These are the activations of a small neural network, seen along a few directions. Each row is one input.
In each table, some parts of the input vary, and every possible input appears once, in random order.
A made-up example of a description, with smaller parts first: one of 8 places around a ring, together with either a single point or one of 11 places along a line or (one of 3 separate values, together with one of 4 places along a line).
Shared parts are said once, and a part with two or three values counts as separate values.
In the rows, zero is written as 128.

Other details of the inputs shift rows strongly along two fixed directions, in all tables alike. That doesn't count.

Table:
x1: [ 97  70 167 114 118 170 185 156 131 229 117 146]
x2: [174 193  89 148 142  98  67 105 137  27 133  79]
x3: [155 107 119  90 157 102 170  37  59 147  94  85]
x4: [ 65  45 179 112 135 109 174 131 127 208 112 188]
x5: [175 206  89 147 134 104  62  93 113  35 139  90]
x6: [109 155 100 133  62 126 121 183 121 101 167 216]
x7: [171 224  92 145 139 122 100 106 113  32 138  73]
x8: [104 149 118 148 107 131 110 217 174  97 158 176]
x9: [166 108 132 104 164 134 118  51 111 162  94  45]
x10: [171 217  87 151 128 115  85  84 105  34 140  94]
x11: [154 105 136 110 186 126 157  53 103 142  93  52]
x12: [105 151 117 147 107 136 109 220 179  98 158 170]
x13: [100  40 164 118 122 144 153 155 155 224 112 152]
x14: [ 91  45 162 115 139 138 170 157 149 219 113 158]
x15: [117 172 118 147  76 171 108 206 168 113 164 166]
x16: [113 168 118 152  76 159 110 197 154 111 164 182]
x17: [101 146 120 154 109 118 113 208 161  94 159 194]
x18: [100  28 150  98 110 110 165 138 124 216 116 187]
x19: [ 96  69 167 116 119 166 186 153 126 228 117 152]
x20: [ 65  51 183 114 132 129 188 131 115 204 113 186]
x21: [161 124 135 107 169 142 157  57 101 156  94  37]
x22: [103 155 125 154 104 142 127 210 154  90 161 186]
x23: [155 102 128 104 188 120 140  64 127 149  91  37]
x24: [103  68 161 113 106 179 167 148 142 235 120 147]
x25: [134 100 147 109 159  91 126  17  76 151  96  90]
x26: [112 167 118 154  76 155 110 194 149 110 164 188]
x27: [103 148 118 150 108 127 111 214 170  96 158 182]
x28: [164 105 133 108 164 125 120  45 101 161  94  56]
x29: [ 98  37 165 121 123 135 155 148 146 223 113 163]
x30: [168 110 132 103 163 138 117  54 115 162  94  40]
x31: [ 92  42 153  94 124 129 195 143 110 207 116 186]
x32: [113 143 105 131  69 111 100 188 126 102 168 217]
x33: [164 187  74 126 146  58  97  93 101  14 137 123]
x34: [ 79 169 136 152  82 122 130 183 121  91 159 214]
x35: [ 82 165 130 153  71 126 114 170 127  97 164 216]
x36: [163 204  94 151 157 102 101 100 110  16 137  94]
x37: [155 106 136 109 186 130 156  56 107 143  93  46]
x38: [172 191  90 152 143  88  69  99 128  25 134  90]
x39: [163  96 131 108 171 122 123  60 129 151  89  39]
x40: [156 109 135 106 184 138 155  63 116 145  95  35]
x41: [133  87 149 114 168  75 133  21  91 140  91  91]
x42: [177 222  87 144 127 131  82  96 124  38 140  72]
x43: [106 170 124 156  88 145 128 204 138 102 162 189]
x44: [173 204  90 149 134 100  63  91 109  35 140  96]
x45: [106 158 124 149 103 154 124 219 168  93 162 168]
x46: [166 107 132 106 164 129 118  47 106 161  94  50]
x47: [102  43 163 114 121 153 151 161 164 225 112 142]
x48: [112 176 123 147  86 166 125 219 162 107 163 160]
Each input here is: one of 6 places around a ring, together with either one of 2 separate values or one of 6 places along a line.
Q: The inputs of x9 and x42 match in every part but the place on the ring of 6. If x30 is changed in the same way as x9 into x42, which row does it become?
A: x15
Q: A walk changes only the place on the ring of 6. It starts at x44 and steps to x29. List the rest of the walk in order.
A: x17, x36, x43, x10
Q: Change only the choice among 2 separate values in x32. List by row number the other rows that result.
A: x25
Q: Change only the choice among 2 separate values in x6. List by row number the other rows that result.
A: x35
Q: Change only the place on the ring of 6 in x16. List by row number the other rows that result.
A: x1, x11, x13, x27, x28

Table:
x49: [ 77 137 123 131  87  92 116 199 152  86 160 215]
x50: [152 115 129  98 188 117 141  69 131 133  93  41]
x51: [125 146 111 161  73 134  90 204 150 121 163 204]
x52: [172 192  78 139 124 113 105 109 109  30 145 123]
x53: [ 96 161 131 152  66 160 110 203 173 105 162 174]
x54: [123 158 107 158  88 148 127 221 142 113 165 193]
x55: [107  72 157  95 120 157 165 161 148 210 115 129]
x56: [169 191  72 143 109 103  90 108 126  42 143 111]
x57: [102 138 121 164 108 114 134 213 134  88 161 218]
x58: [ 98 175 124 151  68 152 130 199 151 110 162 193]
x59: [173 184  83 146 116 118  84 121 142  37 142  94]
x60: [172 179  94 166 147 110  60 125 150  43 139 100]
x61: [145 128 127 110 140 122 141  32 101 147  98  62]
x62: [155 227  98 156 128 126 104 115 104  47 145 100]
x63: [182 198  88 158 140 131  96 139 123  41 144  88]
x64: [158  86 132 128 176  77 122  34  85 132  94  97]
x65: [157 210  88 125 141 110  98 125  96  37 148 109]
x66: [ 94 150 111 118  71 129 110 201 150 100 167 202]
x67: [145 107 125  95 177 110 127  62 138 133  95  41]
x68: [101  78 148  92 112 143 171 151 133 216 117 149]
x69: [120  66 140 114 111 151 178 143 133 213 117 155]
x70: [108  77 160 104 133 164 163 174 136 215 119 125]
x71: [ 77  69 174 122 126 127 186 124 121 188 113 174]
x72: [152 220 101 149 133 130 106 110  93  37 149 111]
x73: [109  65 164 107 118 151 126 156 144 224 117 136]
x74: [101  81 170 119 113 176 174 144 145 210 115 131]
x75: [141 184 105 141 142  59  67 106 107  32 140 134]
x76: [115  61 153 132 152 164 171 171 154 204 118 133]
x77: [ 78  74 176 130 139 134 185 136 108 193 116 170]
x78: [ 81 148 146 168  88 111  98 184 139  98 161 224]
x79: [ 96  74 169 121 107 158 142 124 115 217 124 170]
x80: [ 99  60 165 113 140 143 127 160 163 215 115 137]
x81: [169 103 121 120 186 125 147  63 131 130  93  48]
x82: [156 197  90 124 118 110  77 126 142  40 141  86]
x83: [105 174 137 163  90 173 122 222 154 110 164 170]
x84: [121 138 114 154  77 137  91 198 140 110 168 216]
x85: [107 158 119 138  75 126  83 209 150 124 163 196]
x86: [156  95 124 116 178  83 159  38  88 117  91  89]
x87: [159 122 147 127 156 137 110  46 106 155  97  52]
x88: [129 139 121 164  80 149  83 216 166 116 162 186]
x89: [125  59 150 117 119 165 172 154 148 208 115 135]
x90: [156 214 103 159 113 113  67  99 112  57 143 112]
x91: [ 89 160 123 141  63 148 118 185 147 100 168 204]
x92: [139 117 138 119 170 130 136  46 135 133  95  44]
x93: [148 117 148 133 178 130 111  50 125 146  95  53]
x94: [140 113 134 103 194  82 152  56  76 124  95  78]
x95: [ 90  77 171 125 134 169 175 148 163 202 114 132]
x96: [110  52 138 105 105 147 165 130 129 201 123 166]
x97: [ 93  81 162 109 110 165 181 128 119 203 121 162]
x98: [162  95 118 117 175 118 134  57 138 131  95  49]
x99: [158 197  93 128 126  97  61 109 105  47 147 121]
x100: [138 107 132  94 181  75 154  44  88 120  91  82]
x101: [150 118 115  86 148 103 133  48 105 147  98  60]
x102: [118  65 144 116 129 160 178 150 110 205 124 161]
x103: [154 205  97 141 165 115  91 146 140  37 141  80]
x104: [125 108 142 115 162  88 149  21  92 121  94  85]
x105: [155 119 120  81 164 113 148  47  86 135  99  70]
x106: [159 132 121  97 172 116 145  66  85 151  99  55]
x107: [ 94  40 150 117 122 108 171 126 130 186 115 177]
x108: [ 94 168 138 168 112 166 124 225 172 103 162 169]
Q: Describe the family of inputs behind these rows.
A: one of 3 separate values, together with one of 4 places along a line, together with one of 5 places along a line
Q: The inputs of x54 and x56 match in every part but the place on the line of 4. If x57 is changed in the same way as x54 into x56, which row does it become?
A: x107
Q: A walk changes only the place on the line of 5. It starts at x60 and steps to x88. List the rest of the walk in order.
A: x51, x84, x64
Q: Change only the choice among 3 separate values in x71. List by row number the other rows that result.
A: x86, x100
Q: Change only the choice among 3 separate values in x49. List by row number the other rows that result.
A: x104, x107

Table:
x109: [103 125 140 136  88 162 128 178 151 148 138 169]
x110: [138 151 108 140 131  97 105 123 136  94 129 137]
x111: [131 173 133 150 126 138  94 122 127 104 140 116]
x112: [136 117 144 129 148 105 140  57  93 153 103 102]
x113: [114 114 124 143 114 156 137 192 169 148 145 164]
x114: [ 90 115 152 140 113 144 113 189 174 146 143 154]
x115: [114 120 123 131  89 158 142 183 155 150 153 165]
x116: [ 90  95 146 137 113 116 132 177 150 125 142 189]
x117: [125 114 131 105 154 112 154  61  85 139 104 104]
x118: [145 166 109 132 146 132 127 147 140  89 133 112]
x119: [145 109 127 104 136 101 138  60 104 153 105  99]
x120: [160 115 122 104 159 133 150  97 104 152 103  68]
x121: [132 153 127 147 126 110 113 109 103  83 139 149]
x122: [139 159 115 139 138 132  87 134 151 101 137 111]
x123: [117 120 135 125  84 157 125 183 157 150 146 167]
x124: [137 179 126 143 133 138 134 135 115  92 137 117]
x125: [136 164 106 143 118 141 124 124 129  91 137 115]
x126: [126 169 120 137 117 139  95 120 132 100 136 114]
x127: [139 149 103 124 129 103 113 134 107  91 138 137]
x128: [145 168 130 150 122 139 106 125 125  96 134 118]
x129: [102  73 164 110 150 147 181 149 144 192 108 116]
x130: [146 116 133 103 143 136 120  70 119 160 112  73]
x131: [164 103 115 117 153 134 139  88 113 155 108  69]
x132: [124 165 125 141 133 110 125 117  99  88 140 144]
x133: [103 110 150 140 110 145 125 194 173 138 137 157]
x134: [124 147 123 143 131  88 110 125 138  84 128 128]
x135: [138 103 126 106 174 105 146  74 105 141 104 102]
x136: [132 175 114 130 125 139 135 133 120  89 132 115]
x137: [117 115 135 138 109 155 120 191 170 148 138 165]
x138: [132 157 107 116 120 106 124 120 110  87 143 142]
x139: [136 150 115 148 140 125 121 140 151  83 136 103]
x140: [152 122 127  96 150 136 160  83 107 149 108  74]
x141: [139 139 110 135 138 104 106 121 127  80 135 146]
x142: [118  48 146 106 126 126 150 126 112 198 114 154]
x143: [ 97  61 156 110 121 134 164 108 110 191 111 161]
x144: [140 145 109 123 114 106 112 113 113  83 142 146]
x145: [124 100 140 109 175  96 151  76 107 131 103  92]
x146: [146 149 104 135 115  96 100 128 120 100 132 133]
x147: [142 167 119 156 127 140 123 126 123  95 141 116]
x148: [ 96  74 155 114 114 127 162 109 118 204 106 153]
x149: [125 112 131 133  93 154 115 196 154 154 141 162]
x150: [118  68 152 109 126 154 131 137 137 219 115 119]
Q: The inputs of x141 and x121 match in every part but one. If x122 is changed in the same way as x141 into x121, which row does it become?
A: x111
Q: Describe the family of inputs behind these rows.
A: one of 6 places along a line, together with either one of 3 separate values or one of 4 places along a line
Q: Change only the choice among 3 separate values in x141. List by row number the other rows that result.
A: x110, x135
Q: List by row number the other rows that have the place on the line of 6 in common with x138.
A: x115, x119, x123, x130, x140, x144
Q: A walk changes only the place on the line of 4. It starts at x118 and steps to x113. List the rest of the walk in order.
A: x137, x122
